M =
[[ 22   5  -2 -37 -34 -11   5   5 -24  23  -2 -13 -40]
 [ 21  18  16   4 -27  23  21  15 -18  22  11  -7 -24]
 [ 25  -2   4  32  84   9  -2   0  65  28   6  49  52]
 [ 11  14  13   2 -46  19  18  12 -17  15   9  -7 -27]
 [-22 -16 -24 -64 -73 -34 -19 -17 -21 -25 -19 -15 -42]
 [-18  -2   4  39  43  16  -1  -1  21 -21   4  10  39]
 [ 31   1   6 -12   0 -19  -3   2 -28  36   5 -11  -8]]
Indices start at 0.
Give the entry at row 2, column 0.
Answer: 25
Give the entry directly above 28.
Answer: 22
The bottom-right entry is -8
Give the entry just right of the smallest entry.
Answer: -34
The entry in the top-left corner -> 22
The top-right entry -> -40
The entry just right of the centre entry is 12
The entry at row 2, column 1: -2
Give the entry just left of the smallest entry.
Answer: -64
Give the bottom-left entry.
Answer: 31
The entry in row 1 and column 0: 21
The entry directly below the largest entry is -46
Give the entry in row 0 and column 2.
Answer: -2
Give the bottom entry of the column that holds the smallest entry.
Answer: 0
The entry at row 1, column 1 is 18
The entry at row 0, column 1 is 5
The entry directly above -46 is 84
The entry just right of -46 is 19
Give the entry at the centre.
Answer: 18
The top entry of the column that holds the largest entry is -34
The entry directly below the centre entry is -19
Give the entry just right of -28.
Answer: 36
The entry directly below 52: -27
Give the entry in row 1 and column 2.
Answer: 16
Give the entry directly above the largest entry.
Answer: -27

m =
4451	2659	3114	4574
2608	5214	5944	8112
6788	1635	6898	3686
1713	5594	6934	2633
Rows and columns are numbered from 0.
The bottom entry of the column that holds the smallest entry?
A: 5594
The top-left entry?
A: 4451
The entry just left of the largest entry?
A: 5944
The entry at row 2, column 0 -> 6788
The entry directly below 5214?
A: 1635
The entry directly above the smallest entry: 5214
The entry directly below 8112?
A: 3686

B =
[[-33   0  -2 -13 -30  -7  -3  12  -7 -24 -14 -22 -10  19]
 [ 19 -16  -3 -15 -21 -12  23  -5 -14 -20   1 -21 -16   2]
 [-43 -22   7  -3 -16  -2  -2   5 -24 -14 -10 -24 -11  12]
 [ 13   0 -27 -39  -3 -20 -18 -11  -3 -14 -10  -5   4 -34]
 [ 18 -30  -6  -7 -20   2 -13  -1 -14 -27 -22 -12  15   1]
 [-27  -5  -6  -3  -2 -20 -35 -43   5   0 -17   1 -10 -21]
 [-15   5  -1 -14 -20 -13  24  -4 -12 -30  -6 -17 -22  13]
 [-39 -14   7  -3 -11  -1   8   1 -30 -28 -14 -16  -9   8]
 [-40  -6 -34 -13  -3 -18 -16 -18  10  -5  -5  -9 -37  -9]
 [ 24 -18   4  -9 -21  -8  18 -11 -21 -20  -4 -14 -16  -5]
 [ 27 -11  13 -20 -31  -9  -4 -12 -19 -19 -18 -10  -3 -12]]
Read off the last entry, reading row by row.
A: -12
Read off the third entry on the main diagonal.
A: 7
Read off the entry in the top-right corner.
A: 19
The bottom-left entry -> 27
The entry directly above 15: 4
The second entry on the diagonal from the top-right corner is -16
Read off the 3rd entry on the diagonal from the top-right corner.
A: -24
The 3rd-last entry, reading row by row: -10
The 1st entry on the main diagonal -> -33
Read off the smallest entry in the last row.
A: -31
Read off the entry just right of the largest entry.
A: -11
The 4th-last entry, reading row by row -> -18
The 2nd entry on the main diagonal -> -16
Read off the fifth entry from the end, reading row by row.
A: -19
Read off the entry just right of 15.
A: 1
Read off the smallest entry in the last column.
A: -34

array([135, 715, 182, 100, 660, 759,  57])
The second largest entry -> 715
The first entry from the right -> 57
Read off the entry just left of 759.
A: 660
The median entry: 182

Read these off the table that follows. Indices start at 0.
1) What is the entry in the bottom-left corner?
2) What is the entry in the top-right corner?
3) What is the entry just right of the smallest entry?
4) What is the entry at row 1, column 0?
5) What is the bottom entry of the column that holds the largest entry?
6) What is the entry in the bottom-right corner?
7) What is the entry in row 0 and column 1?
8) What is the top entry of the column that holds the smallest entry?
[[ 21 -55   0 -55 -40  20 -47 -76   6]
 [ 27  73   7  67  78  37  51  58  27]
 [-51  36 -31  35  20 -49  25  57 -36]
 [ 36 -58  18 -56 -42  33 -45 -78  21]
 [-53  21 -31  20   5 -52  13  43 -38]
 [-57  26 -31  26   9 -57  19  53 -40]
 [ 21 -55   0 -54 -40  20 -47 -76   7]
 [-56  25 -31  25   8 -56  17  51 -39]
 [ 17  -1  27   1  -3  12   6   6  18]
 [-54  25 -28  25   8 -55  18  51 -37]
 [ 27  70   9  64  76  36  49  56  27]
 [ 70 -37  39 -37 -15  69 -28 -70  49]
 [ 21 -54   0 -54 -40  20 -47 -76   7]]
1) 21
2) 6
3) 21
4) 27
5) -40
6) 7
7) -55
8) -76

a =
-40	-9	-32	7	13	34	-3	-37	-52	-2	-21	-19	-30	-40
-34	-17	25	-56	-39	7	19	-56	21	-10	-16	17	-34	-48
35	-60	56	10	26	-5	78	53	4	-37	-27	18	27	-4
-33	-11	34	2	-6	7	-5	-12	-15	7	-39	14	21	-44
-34	-18	43	-4	27	1	-33	-22	-34	-9	-4	-29	-14	-34
-35	-3	28	-28	22	-1	1	-36	-48	6	4	-14	-17	-58
-24	-32	48	-18	-7	3	-4	-29	13	-22	-19	13	-17	-32
22	-61	66	8	46	-5	30	47	-5	-53	-14	-16	8	12
Indices start at 0.
The entry just right of the smallest entry: 66
Find the entry at row 0, column 0.
A: -40
Find the entry in the bottom-right corner.
A: 12
The entry in the top-right corner -> -40
Find the entry directly below 25.
A: 56
The entry in row 0 and column 2 -> -32
Find the entry just right of the largest entry.
A: 53
The entry in row 2 and column 0 is 35
Find the entry in row 0 and column 1.
A: -9
The entry directly below 3 -> -5
Find the entry directly above -60.
A: -17
Find the entry in row 1 and column 0.
A: -34
The entry directly below -7 is 46
The entry in row 2 and column 1 is -60
The bottom-left entry: 22
The entry just left of -30 -> -19
The entry directly above the smallest entry is -32
The maximum is 78
The top entry of the column that holds the largest entry: -3

Questions about the row below.
1) What is the 2nd entry from the right?
2) What is the second entry from the left?
3) What is the fourth entry?
4) What is the entry just right of the smallest entry?
5) What is the third entry from the right?
6) What is the 3rd entry from the left?
7) What is the 1st entry?
8) What is the last entry?
array([ 0.05,  0.63,  1.73, -1.56,  0.59,  0.05, -1.06, -0.21, -1.03,
       -1.03])
1) -1.03
2) 0.63
3) -1.56
4) 0.59
5) -0.21
6) 1.73
7) 0.05
8) -1.03

A =
40	44	32	34	66	67	25	79	52	55	40	78	31	36
50	52	40	56	69	20	57	34	47	35	57	67	53	92
75	36	65	46	67	42	66	87	56	38	89	62	65	60
56	84	17	66	49	45	63	60	55	57	73	83	49	47
42	45	88	27	14	52	44	43	61	24	59	70	44	72
54	65	65	16	26	59	57	26	42	48	93	64	65	91
52	34	79	60	46	44	58	58	53	51	42	28	54	43
57	63	40	58	53	81	31	14	61	33	21	45	56	47
57	32	81	31	38	58	34	48	62	39	49	59	60	68
42	51	79	43	52	46	82	62	57	22	75	46	47	69
78	54	34	56	46	37	49	82	50	90	82	81	69	45
43	42	37	40	61	50	35	69	38	78	47	60	41	43
69	55	61	25	45	68	52	45	57	94	77	55	90	81
56	48	63	52	38	37	45	35	58	53	48	63	63	75
52	55	51	62	51	33	64	57	51	60	60	55	55	57
Counting starts at 0.
The top-right entry -> 36
Give the bottom entry of the column that holds the largest entry.
A: 60
Give the top-left entry.
A: 40
The entry in the bottom-left corner is 52
The entry in row 1 and column 2 is 40
The entry at row 2, column 2 -> 65
Give the entry just right of the largest entry.
A: 77
The top entry of the column that holds the largest entry -> 55
The entry in row 1 and column 0: 50
The entry at row 2, column 0 is 75
The entry at row 0, column 1: 44
Give the entry at row 2, column 1.
A: 36
Give the bottom-right entry.
A: 57
The entry just left of 16: 65
Give the entry in row 0 and column 2.
A: 32
Give the entry in row 1 and column 1.
A: 52

[[ -5  32   9  -6 -37  90  -8 -20 -60  12  54 -24  14]
 [  9  32   9 -13 -14  79 -61 -20 -68  12  52   2  14]
 [ 19  32   9 -11 -54 -14 -74 -20 -68  22  31 -51  -4]
 [ 19  32  -2  56 -14 -25  58 -20 -79  12 -16   2  14]]
The second entry on the diagonal from the top-right corner: 2
The entry directly below 79: -14
The top-left entry: -5
Find the last entry, reading row by row.
Answer: 14
Find the smallest entry.
Answer: -79
The second entry from the end, reading row by row is 2
Find the 4th-last entry, reading row by row.
Answer: 12
Find the 3rd entry, reading row by row.
Answer: 9
Find the entry in the bottom-left corner.
Answer: 19
Find the last entry in the row that holds the largest entry.
Answer: 14
The entry directly below -61 -> -74
Find the entry just left of the largest entry.
Answer: -37
The entry directly below -11: 56
Find the 3rd entry on the main diagonal.
Answer: 9
Find the entry just right of the largest entry.
Answer: -8
The 2nd largest entry -> 79
Find the top entry of the column that holds the smallest entry.
Answer: -60
Find the bottom entry of the column that holds the largest entry.
Answer: -25
The entry just left of -79: -20
The fourth entry, reading row by row -> -6
The 3rd largest entry -> 58
The second entry, reading row by row -> 32

Read these off the row that follows.
1) Report the first entry from the left.
2) Report the 3rd entry from the right.
[  6 -12  78  21 -37   2]
1) 6
2) 21

Questions about the grid below.
1) Find the entry just right of 1.21.
2) Find the entry just left of 1.00.
3) Find the entry just right of 0.69.
[[2.10, 0.38, -1.06, -1.63, -1.32], [-0.02, -0.11, -0.80, -0.34, -0.11], [-1.37, 0.30, 1.63, 2.32, 1.92], [2.34, 1.21, 1.00, -0.65, -0.17], [-2.21, -0.80, -0.42, 1.53, 0.96], [-0.04, 0.69, 1.76, 1.60, 1.37]]
1) 1.00
2) 1.21
3) 1.76
